Each row below is a small network's average activation on inputs in which a field has the value named, seen along a few directions.
Values that are neighbours, or in one group, have similar rows; names and order tell nothing.
In the rows, 500 means zero.
Strong random noise was added to every row along 3 fixed directions; ignore it. To show where, here is one row again and again, with new noise each time:
[420 523 625 546 444 656 456 608 551 654 618 507 417 448]
[523 511 557 542 417 501 463 404 639 471 381 399 405 544]
[520 405 644 399 483 507 547 509 535 481 384 483 545 549]
[387 426 539 451 514 452 493 761 551 595 524 624 553 511]
[448 476 489 518 462 409 459 586 634 507 417 514 470 546]


Values of S:
s13: [480 555 354 505 549 428 609 572 424 592 594 614 531 408]
s11: [391 589 345 578 368 337 477 608 596 586 582 584 407 458]
s5: [593 631 418 633 439 513 313 297 588 365 421 322 345 620]
s9: [472 449 644 357 455 489 577 444 394 493 444 538 512 501]
s10: [458 507 358 531 484 506 608 563 467 618 533 560 535 379]
s4: [600 496 603 352 533 449 588 224 379 354 328 426 504 630]
s16: [567 438 576 387 396 573 681 428 449 570 503 424 562 411]
s2: [651 510 499 583 525 727 524 364 455 462 613 463 515 431]
s1: [394 507 412 485 600 353 445 695 387 485 601 607 515 564]
s15: [510 546 374 683 538 579 381 503 589 471 654 461 486 466]
s8: [358 502 605 456 487 553 482 651 470 618 591 603 445 480]
s12: [505 506 509 514 445 443 465 503 651 461 393 427 437 539]
s14: [530 601 518 722 398 666 338 346 646 442 519 298 409 448]
s6: [460 413 690 460 528 616 500 676 423 575 560 527 608 499]
s18: [524 599 466 490 529 483 549 370 428 560 521 518 443 492]
s17: [537 489 604 376 637 671 546 484 253 536 643 519 564 439]
s3: [475 645  93 735 562 336 389 511 641 468 544 538 389 430]
s7: [504 514 380 647 560 436 329 477 533 415 520 510 508 537]
The values of S form a ring.
A walk along S starts at s15 and steps to its neighbour s2. Put s13, s10, s12, s17, s3, s7 in the order it reaches them.
Answer: s3, s17, s13, s10, s12, s7
List every value one step from s9, in the order listed.
Answer: s11, s8
List every value one step from s14, in the order listed.
Answer: s5, s6

Values of Y:
y15: [441 615 592 620 567 746 365 529 482 551 722 541 554 482]
y11: [504 533 389 602 616 582 363 449 460 507 603 396 375 559]
y14: [384 527 687 428 611 646 439 655 320 656 673 619 519 480]
y13: [555 337 662 486 568 771 409 560 393 441 665 454 718 512]
y3: [448 330 627 369 399 482 612 707 580 553 513 574 538 526]
y10: [521 468 567 522 423 462 443 610 640 354 410 375 448 566]
y16: [734 410 595 381 673 664 632 294 323 390 526 435 706 492]
y1: [488 596 558 589 347 384 434 507 654 534 431 471 308 537]
y17: [432 320 439 272 609 347 696 509 327 427 424 700 657 521]
y2: [495 576 493 379 480 421 583 469 331 589 491 543 508 436]
y8: [530 665 321 645 472 603 508 311 453 529 592 473 431 382]
y7: [368 571 684 540 500 608 438 501 410 666 629 524 317 472]
y18: [583 628 223 649 547 496 496 250 613 404 444 473 416 479]
y6: [599 594 339 456 340 229 561 284 598 397 242 407 527 543]
y5: [538 402 625 410 362 445 684 502 563 553 313 494 589 477]
y9: [369 621 278 856 433 661 245 715 734 648 670 478 294 481]
y12: [441 524 377 543 527 248 289 528 681 332 318 446 344 630]
y4: [535 536 527 557 380 471 638 457 542 622 564 437 422 301]
The values of Y form a ring.
A walk along Y starts at y2 and steps to its neighbour y17. Put y3, y8, y7, y18, y5, y4 in the order it reaches them.
Answer: y8, y18, y7, y3, y5, y4
List every value one step from y11, in the order listed.
Answer: y15, y16
List every value one step from y12, in the order listed.
Answer: y14, y10

Values of B:
b16: [464 461 698 556 618 939 480 777 300 702 931 515 579 313]
b8: [527 462 522 257 565 152 619 372 333 384 370 497 653 637]
b10: [430 666 217 605 543 325 438 366 468 491 601 579 317 499]
b19: [326 558 742 423 467 553 593 551 485 590 534 529 372 571]
b17: [391 584 402 503 309 208 368 392 561 455 411 572 417 612]
b2: [340 597 749 553 548 862 340 654 491 723 759 381 287 441]
b7: [524 473 413 459 730 509 401 665 332 563 711 738 574 540]
b1: [643 676 138 768 477 438 520 263 731 370 399 383 443 498]
b11: [530 430 583 484 471 621 389 706 500 495 575 539 640 517]
b14: [568 650 208 782 512 546 296 399 618 410 664 484 383 451]
b5: [429 630 725 612 240 825 470 400 573 836 693 325 228 376]
b18: [322 539 278 622 627 160 306 777 586 430 331 635 553 678]
b4: [592 546 490 582 419 634 547 358 592 497 577 390 465 321]
b15: [520 573 538 773 208 652 394 384 804 534 463 279 189 427]
b6: [367 688 491 792 258 785 481 410 563 813 684 377 193 307]
b20: [568 781 597 763 472 717 207 237 467 564 755 352 182 418]
b12: [510 481 387 395 465 428 608 516 394 568 383 588 597 418]
b13: [429 400 414 639 467 476 547 538 730 519 397 491 483 384]
b3: [432 671 742 802 328 964 271 541 671 649 831 322 174 390]
b9: [551 535 289 382 589 447 703 518 397 523 514 555 565 447]
Each value of B is a pair of two hidden parts, and every pair occurs once (4 first parts, 5 second parts).
b7 and b1 share the first part; b7 and b20 share the second. Which value has the first part of b20 and the second part of b1?
Answer: b4
b12 and b8 share the first part; b12 and b5 share the second. Which value has the first part of b5 and the second part of b8?
Answer: b19
b11 and b17 share the first part; b11 and b14 share the second. Which value has the first part of b14 and the second part of b17?
Answer: b10
